A small network was trained on invented records. Each row is its activation on one of them, seen along a few directions.
After each row come some of the record's fields: LESA, VIS, MUNEK, ZIGUP, SUVOP.
Not every record has every field; a missing one is left out.
The largest differences between rows may come from other fields.
Strong random noise was added to every row along 10 fixed directions; ignore it. To show where, here is one row again and again, with new noise each time:
[223, 78, 137, -223, 63, -91, -186, -474, 264, -249, 207, 136, -139, 20, 69, -87, -27, 122, 35, -159, 76, 217, -208, 183, -88, -219, 99, 53, -182]
[312, 14, 232, -170, -172, -100, -166, -195, 394, 201, -76, 60, -409, -31, -100, 44, -56, 29, -26, -62, 30, -238, 212, -377, -190, -29, 196, 22, -198]
[-175, -23, 379, -11, -240, 76, 36, -314, 147, -301, 275, 406, -258, 328, 264, -13, -2, 19, 88, -28, -232, 58, -170, 249, -259, -367, 54, 43, -280]
[-52, -197, 127, -543, -123, -511, -182, -105, -459, -183, 418, 429, 529, -247, 337, -12, -350, -142, 91, 465, 280, 683, 142, -57, -67, -119, 290, -27, 205]
[-486, -72, -129, 79, 27, -67, 177, -29, 56, -81, -64, -525, 221, 76, 108, 109, 58, -364, -157, -105, -231, -114, -579, 402, 160, 128, 26, 147, 116]
[-160, -96, -211, 55, -10, -228, -114, -171, 500, -322, -115, -377, 332, -434, 93, 52, 186, -539, -344, 102, 25, -44, -292, -244, 87, -308, 200, -19, 206]
[64, 220, 210, 319, -398, -113, 144, 284, 11, 251, 84, 2, 78, 300, -33, 4, 167, 59, 98, -317, -262, -348, -191, 345, -13, 66, 4, 344, -161]
[46, -112, -204, 112, -122, -398, 43, -80, -59, -190, 43, -152, 306, -180, 73, -46, -101, -54, 46, 254, 180, 214, -324, 77, -90, 2, 96, 90, 94]
[-130, 38, 96, -15, -164, -180, 53, -213, 318, -19, 144, -27, -115, 99, 111, 56, -86, -260, -31, -10, -61, -26, -262, 105, -81, -18, 238, -11, -63]
[51, 313, 152, 324, 82, -132, 262, 387, 16, -25, 196, 422, 119, 60, 109, -103, 187, 99, 40, -533, -140, -242, 107, 109, 265, -153, -123, 43, 256]
[191, -300, -96, 244, -347, -190, -42, -102, -127, -408, -200, -121, 354, -316, 46, -116, 240, -6, -60, 289, 12, -25, -192, -194, -273, -343, 20, 180, -20]
[243, 35, 76, 414, -33, -256, 411, -85, 43, -254, 198, 684, -467, 120, 148, -189, -216, 348, 305, 19, 155, 13, 82, -148, -275, -119, -18, -268, 62]

[4, -267, -65, -95, -53, 69, -21, -17, -178, 148, -524, -692, 111, -211, -170, 42, 257, -206, -226, -117, -183, -449, -152, -180, 43, 252, 57, 160, 91]
SUVOP=gisus
[-84, -71, 257, 223, -108, 204, 62, 411, -131, -46, -97, 272, 12, 25, 101, 95, 202, 168, 14, 28, -254, -292, 326, -224, 3, -339, -327, 129, -42]
LESA=nafo VIS=reriz MUNEK=mero SUVOP=zag
[-136, -32, 302, -305, -258, 102, -275, -327, 458, -21, 198, 154, -94, -31, 141, 146, 2, -426, -134, 210, -113, 0, 6, -104, -169, -299, 341, -83, -308]
LESA=nafo VIS=reriz MUNEK=mero SUVOP=labi
[2, 1, -107, -75, 386, -109, 147, -131, -61, -160, 114, 155, 160, -349, 168, -128, -35, -265, -98, -38, 229, 233, 11, -128, 250, 14, 145, -390, 363]
LESA=nafo VIS=reriz MUNEK=mero SUVOP=gisus
[18, -198, -157, -113, -35, 154, -144, -53, -202, 106, -329, -602, 15, 35, -168, 63, 42, 105, -39, 86, -100, -77, -135, 126, -108, 214, -130, 214, -172]
ZIGUP=karu SUVOP=labi
[-62, -235, 98, -123, -138, -107, -20, -314, -192, -538, 283, 540, 270, -172, 359, -89, -49, -86, 32, 505, 149, 560, 110, -169, -251, -431, 199, -178, 37]
ZIGUP=karu SUVOP=labi
[-206, -165, -91, 280, -44, 16, 412, -42, -18, 92, -254, -274, -133, -50, -37, -20, 74, -211, -124, 24, -83, -303, -265, -37, -29, 244, 105, -82, 178]
LESA=nafo VIS=noze MUNEK=nole SUVOP=gisus
[-199, 15, -79, 202, -144, -56, -17, 181, 20, -63, 55, -124, 53, 246, 39, 105, -59, 222, 122, 191, -61, 2, -242, 317, -130, -64, -244, 262, -216]
SUVOP=labi
[-101, -226, -425, 233, 474, -9, 73, 111, 162, -155, -312, -529, -132, -50, -147, 131, -203, 580, 70, 201, 242, 95, -344, 123, 37, 60, -564, 346, 13]
LESA=rof VIS=reriz MUNEK=nole SUVOP=gisus
[284, -168, -2, -115, 121, 144, 39, -389, -275, -252, -164, 72, 107, -316, 23, -319, 304, -145, -148, -156, 35, 51, -1, -167, 15, -34, 236, -272, 183]
ZIGUP=karu SUVOP=gisus
[-306, -253, 81, -290, -62, 118, -181, -55, -130, -119, -4, -99, 78, -19, 149, 177, -64, -184, -74, 384, -102, 126, 7, -30, -125, -160, -28, 10, -164]
LESA=nafo VIS=reriz MUNEK=mero SUVOP=labi
[-29, -40, 188, -274, 385, 425, 68, -652, 44, -284, -38, -43, -392, 172, 56, -180, 215, -46, -108, -547, -275, -33, -339, 363, 85, -19, 75, -188, -60]
ZIGUP=karu SUVOP=gisus
[91, 193, 3, 472, -294, -26, 259, 126, 149, 30, 81, -107, -55, 284, -68, -58, 174, 33, 102, -371, -246, -443, -372, 314, -28, -46, -30, 212, -96]
LESA=rof VIS=reriz MUNEK=nole SUVOP=gisus
[63, -158, 194, -415, 19, -101, -216, -8, -127, 256, -22, 70, -284, 94, -32, 132, -367, 357, 172, 225, 136, 117, 313, -180, -155, 157, -94, 135, -176]
SUVOP=gisus
[262, 54, -177, 266, 294, -233, 432, -39, -236, -226, 138, 413, -52, -199, 122, -216, -100, 58, 132, -38, 263, 134, -1, -149, 89, 65, 38, -454, 367]
LESA=nafo VIS=reriz MUNEK=mero SUVOP=zag
[150, -51, 319, -324, -151, -101, -274, -507, 92, -291, 334, 269, -19, 150, 166, -43, -86, 250, 116, 77, 37, 389, -237, 348, -243, -355, 81, 250, -364]
SUVOP=gisus
[221, 129, -99, 740, -312, -56, 58, 398, 63, -120, -24, 74, 148, 82, -104, -124, 157, 359, 231, 141, 83, -65, -97, 29, -191, -196, -261, 239, -176]
LESA=rof VIS=reriz MUNEK=nole SUVOP=gisus
[165, -167, -111, -259, 18, -135, -150, 63, -312, 202, -95, -154, -82, 48, -107, 112, -360, 345, 194, 216, 112, 109, 69, -17, -112, 266, -159, 185, -95]
ZIGUP=rus SUVOP=gisus
[714, 319, -168, 89, -312, -241, -309, -198, 436, 197, -57, -247, 179, -279, -328, -155, 274, -209, -82, -211, 189, -88, -118, -94, -8, 27, 460, 17, -186]
ZIGUP=karu SUVOP=labi
[184, 27, 280, -480, 26, 98, -385, -113, -64, 347, 71, -133, -14, 49, -71, 81, -90, 171, 67, -15, 59, 183, 72, 205, 25, 143, 2, 254, -336]
LESA=nafo VIS=reriz MUNEK=mero SUVOP=gisus
[-58, -286, 228, -318, -221, 30, -4, -569, -4, -206, -37, -123, -143, 40, 121, 19, 58, -253, -123, 39, -224, -94, -332, 46, -253, -70, 312, 26, -142]
SUVOP=gisus
[342, 94, 50, 505, -458, -25, 171, 185, 81, 325, -174, -249, -110, 230, -224, -26, 218, 200, 117, -88, -130, -395, -137, 134, -260, 220, 34, 318, -304]
ZIGUP=karu SUVOP=labi
[-163, -98, 207, -99, 193, 150, 61, 205, -172, -20, -40, 301, -2, -124, 126, -8, -26, 5, 18, 69, 28, 14, 429, -353, 92, -54, -13, -162, 271]
LESA=rof VIS=reriz MUNEK=nole SUVOP=gisus
[119, -24, 147, 178, 25, 141, 237, -78, -233, -221, 73, 311, -97, 180, 80, -222, 180, 240, 115, -166, -106, -16, -18, 269, -53, -146, -91, -29, 20]
ZIGUP=karu SUVOP=labi
[-31, 112, 79, -289, 43, 127, -270, -101, 104, 112, 149, 54, -215, 159, -71, 67, -157, 214, 108, 4, 107, 324, 47, 247, 31, 62, -62, 85, -323]
LESA=nafo VIS=noze MUNEK=nole SUVOP=labi
[235, 126, 291, 209, -686, -123, -49, 220, -206, 218, 200, 51, 398, 189, -5, 9, 248, -58, 132, -9, -240, -143, -258, 384, -154, -61, 136, 422, -327]
LESA=nafo VIS=reriz MUNEK=mero SUVOP=gisus
[-146, 317, -299, 403, -42, 100, -63, -44, 688, -155, -31, -383, -71, 121, -83, 95, 180, -275, -112, -314, -190, -236, -436, 306, 126, -236, -44, 5, -200]
ZIGUP=rus SUVOP=labi
[177, 157, -200, -138, 185, -314, -38, -85, 4, 172, 105, -367, 438, -179, -95, -56, 10, -195, -57, -220, 194, 245, -334, 289, 268, 369, 254, 115, 190]
ZIGUP=karu SUVOP=gisus
[1, -64, 85, -85, -119, -247, 0, 217, 133, 134, -9, 168, 288, -331, 62, 14, 117, -477, -216, 114, 18, -155, 315, -512, 155, -128, 317, -126, 375]
ZIGUP=karu SUVOP=gisus
[210, 120, -120, 317, -33, 7, 197, -194, -30, -321, 112, 160, 114, 44, -19, -203, 195, 66, 94, -265, -22, -58, -361, 375, -70, -110, -21, -31, -12]
ZIGUP=rus SUVOP=labi
[-306, -201, -82, 104, -23, 8, 247, -220, -198, -54, 20, -303, -191, 290, 103, 69, -254, -28, 187, 245, -64, 158, -579, 493, -170, 270, -43, 5, -190]
LESA=nafo VIS=reriz MUNEK=mero SUVOP=gisus
[-404, -370, 139, -23, -457, 74, -98, 296, -390, 29, -43, 86, 52, 281, 144, 221, -186, 133, 151, 696, -163, 116, 175, -54, -460, -100, -179, 221, -332]
ZIGUP=karu SUVOP=labi
[223, -109, -171, 198, -262, -158, 5, -49, -62, 5, -217, -338, 218, -224, -128, -33, 155, -249, -92, 121, -14, -196, -209, -120, -90, 123, 193, 117, 62]
ZIGUP=rus SUVOP=gisus
[-292, -105, -221, 370, 195, -5, 29, 240, 116, -444, -21, 127, 138, -62, 176, 27, -30, 262, 74, 372, 62, 252, -26, -35, 18, -404, -441, 49, 93]
ZIGUP=karu SUVOP=zag
[-115, 203, 29, -322, 336, 87, -297, -60, 343, 66, 21, -266, 228, -160, 4, 51, 180, -170, -265, -385, -10, -9, -46, 108, 407, -79, -13, 123, 81]
SUVOP=gisus
[292, -66, -110, 330, 6, -66, 388, 38, -519, -234, -6, 257, 87, -135, -8, -324, 157, 226, 149, -173, 87, 83, -123, 114, 17, 135, -45, -149, 245]
LESA=nafo VIS=noze MUNEK=nole SUVOP=gisus
[33, 104, 66, 84, -285, -143, -57, 81, 91, -27, 162, 41, 449, -185, 118, 25, 185, -349, -112, 145, -1, 61, -58, 3, 71, -200, 218, 24, 9]
LESA=nafo VIS=reriz MUNEK=mero SUVOP=labi
[38, -16, 86, -231, 35, -24, -84, 19, 8, 228, -62, -105, 23, -48, -49, 36, 26, -131, -83, -91, -65, -82, 55, -74, 105, 164, 149, 35, 69]
ZIGUP=karu SUVOP=gisus
[-676, -321, -196, -24, 353, 27, 128, 213, -430, -22, 18, -161, 246, 18, 160, 107, -298, 33, 69, 565, 136, 436, -111, 214, 113, 265, -184, 29, 195]
LESA=nafo VIS=noze MUNEK=nole SUVOP=labi
[153, 218, 66, 54, -187, 241, -215, -11, 208, 20, -5, -62, 91, 48, -145, -13, 329, -109, -124, -412, -303, -360, -43, 135, 50, -160, 9, 123, -227]
ZIGUP=rus SUVOP=labi
[-161, 165, -381, 668, 143, -156, 472, 348, 199, -144, -38, -52, 320, -278, 31, -125, 288, -424, -198, -134, 34, -141, -208, -110, 316, -23, 15, -271, 505]
LESA=nafo VIS=noze MUNEK=nole SUVOP=zag
[-312, -161, 53, -205, -19, -184, 220, -597, 150, -35, 173, -308, -294, 349, 135, 127, -343, -149, 52, 126, -62, 141, -770, 559, -164, 310, 279, 64, -145]
SUVOP=gisus
[-208, -5, -16, 51, 167, 218, 59, -45, -3, -219, -53, -67, 16, -35, 79, 34, 189, -205, -116, -205, -189, -104, -98, 112, 164, -207, -51, -123, -1]
LESA=nafo VIS=reriz MUNEK=mero SUVOP=labi

Here are new rows. What are their fields?
[101, 199, 312, -131, 105, -87, -9, 212, 108, 347, 247, 534, -183, -86, 25, -29, -76, -45, 23, -135, 180, 57, 549, -342, 231, 151, 241, -210, 226]
LESA=nafo VIS=noze MUNEK=nole SUVOP=gisus
[-510, -99, 101, -57, 169, 303, -150, -15, 66, -525, 173, 230, 55, 64, 273, 63, 106, 120, -26, 110, -187, 274, -40, 184, 38, -542, -417, 131, -100]
LESA=nafo VIS=noze MUNEK=nole SUVOP=gisus
[33, -254, 54, 22, -218, 326, -279, -265, -65, -471, -217, -68, 93, -122, 4, -68, 265, 39, -22, 291, -55, 114, -20, -144, -305, -447, -12, 61, -306]
LESA=rof VIS=reriz MUNEK=nole SUVOP=labi
[129, 250, -4, 236, -107, 27, 109, -248, 253, -106, 223, 38, -24, 50, -42, -175, 270, -271, 0, -198, -32, -12, -280, 240, 14, 15, 277, -124, -60]
LESA=nafo VIS=noze MUNEK=nole SUVOP=labi
[-129, 159, -95, 251, -31, -356, 182, 179, 192, 66, 220, 64, 152, 4, 113, 11, -163, -79, 97, 67, 145, 78, -156, 136, 96, 87, 54, -24, 183]
SUVOP=gisus
[233, -62, 65, 139, 87, -128, 213, 86, -178, 164, -15, 244, -227, -71, -75, -126, -142, 274, 95, 137, 255, 47, 249, -212, -63, 235, 75, -201, 189]
LESA=nafo VIS=noze MUNEK=nole SUVOP=labi
[-206, 319, 161, 112, -181, -44, -208, 249, 652, 559, 204, -55, -57, 171, -99, 191, -108, -179, -16, 337, 222, 214, 84, 55, 111, 245, 203, 136, -238]
LESA=nafo VIS=noze MUNEK=nole SUVOP=labi
[226, 164, 316, -120, -51, 93, -57, -80, 119, 110, 119, 467, -278, 39, 41, -114, 72, 59, 16, -263, -2, -141, 385, -253, -30, -97, 108, -162, -73]
SUVOP=gisus
[93, -170, -90, 161, 116, 191, 7, -132, -99, -420, -182, -44, 309, -272, 4, -166, 405, 35, -145, -100, -85, -65, -112, -35, -27, -268, -74, 62, 56]
ZIGUP=karu SUVOP=labi
[255, 179, -156, 197, -282, -248, -147, -260, 379, -175, 205, -167, 300, -144, -69, -114, 171, -165, -38, -7, 136, 235, -555, 312, -45, -184, 226, 108, -120]
LESA=nafo VIS=noze MUNEK=nole SUVOP=gisus
[136, -37, 52, -279, 343, 142, -108, -318, -214, -447, 92, 171, 333, -283, 62, -198, 285, 166, -127, -301, -5, 197, -135, 249, 173, -326, -71, 86, 148]
LESA=nafo VIS=noze MUNEK=nole SUVOP=labi
[-84, 193, 110, 181, -128, -111, 176, 148, 473, 460, 44, -33, -315, 252, -80, 71, -89, -225, 25, -109, -64, -294, -30, 24, 72, 242, 197, -32, -16]
ZIGUP=karu SUVOP=gisus
[-332, 271, 151, 27, 165, 56, 60, -79, 389, -159, 511, 553, -249, 394, 262, 89, -195, 64, 174, -63, 5, 350, -27, 273, 56, -242, -79, -191, -99]
ZIGUP=karu SUVOP=zag
[275, 458, -453, 91, 389, 22, -174, -379, 749, -77, 47, -296, -455, 28, -260, -34, -73, -85, -61, -492, 149, -33, -288, 103, 161, 68, -2, -321, -143]
ZIGUP=rus SUVOP=labi
[-536, -240, -100, -506, 392, 137, -47, 5, -574, -98, 62, 33, -123, 181, 171, 164, -498, 46, 35, 161, -70, 356, 193, 91, 74, 171, -239, -183, 44]
ZIGUP=rus SUVOP=labi
[66, -46, -461, 374, 162, -11, 31, -143, -21, -400, -108, -339, 61, -59, -60, -80, 28, 169, 103, 149, 155, 206, -503, 285, -74, -103, -272, -15, -173]
LESA=nafo VIS=reriz MUNEK=mero SUVOP=labi
[33, 198, 109, -137, 30, -19, -221, 213, 427, 366, 82, 173, -135, -147, -79, 70, -76, -53, -74, 33, 226, 91, 419, -333, 168, 72, 61, -66, -16]
LESA=nafo VIS=noze MUNEK=nole SUVOP=gisus
[152, 131, 161, 194, -4, 282, -30, 126, 232, 269, -109, -61, -349, 243, -178, -12, 123, 342, 37, -294, -59, -371, 88, -7, 22, 22, -168, 203, -231]
LESA=rof VIS=reriz MUNEK=nole SUVOP=gisus
[-566, 11, -269, 175, 334, 14, 175, -212, 476, -316, 82, 14, -563, 227, 168, 158, -409, -40, 108, 229, 111, 179, -207, 71, -59, -71, -141, -363, -45]
SUVOP=labi
[-455, -318, -17, 116, 63, 301, 240, -154, 22, -93, -274, -157, -323, 112, 109, 53, -12, -192, -105, 181, -168, -138, -77, -160, -163, 76, -30, -227, -11]
ZIGUP=karu SUVOP=gisus
[71, -115, 125, 340, -156, 283, 239, 36, 79, -109, -391, 169, -577, 65, -80, -17, 235, 90, -46, -231, -298, -684, 333, -492, -211, -217, -91, -185, -112]
SUVOP=labi
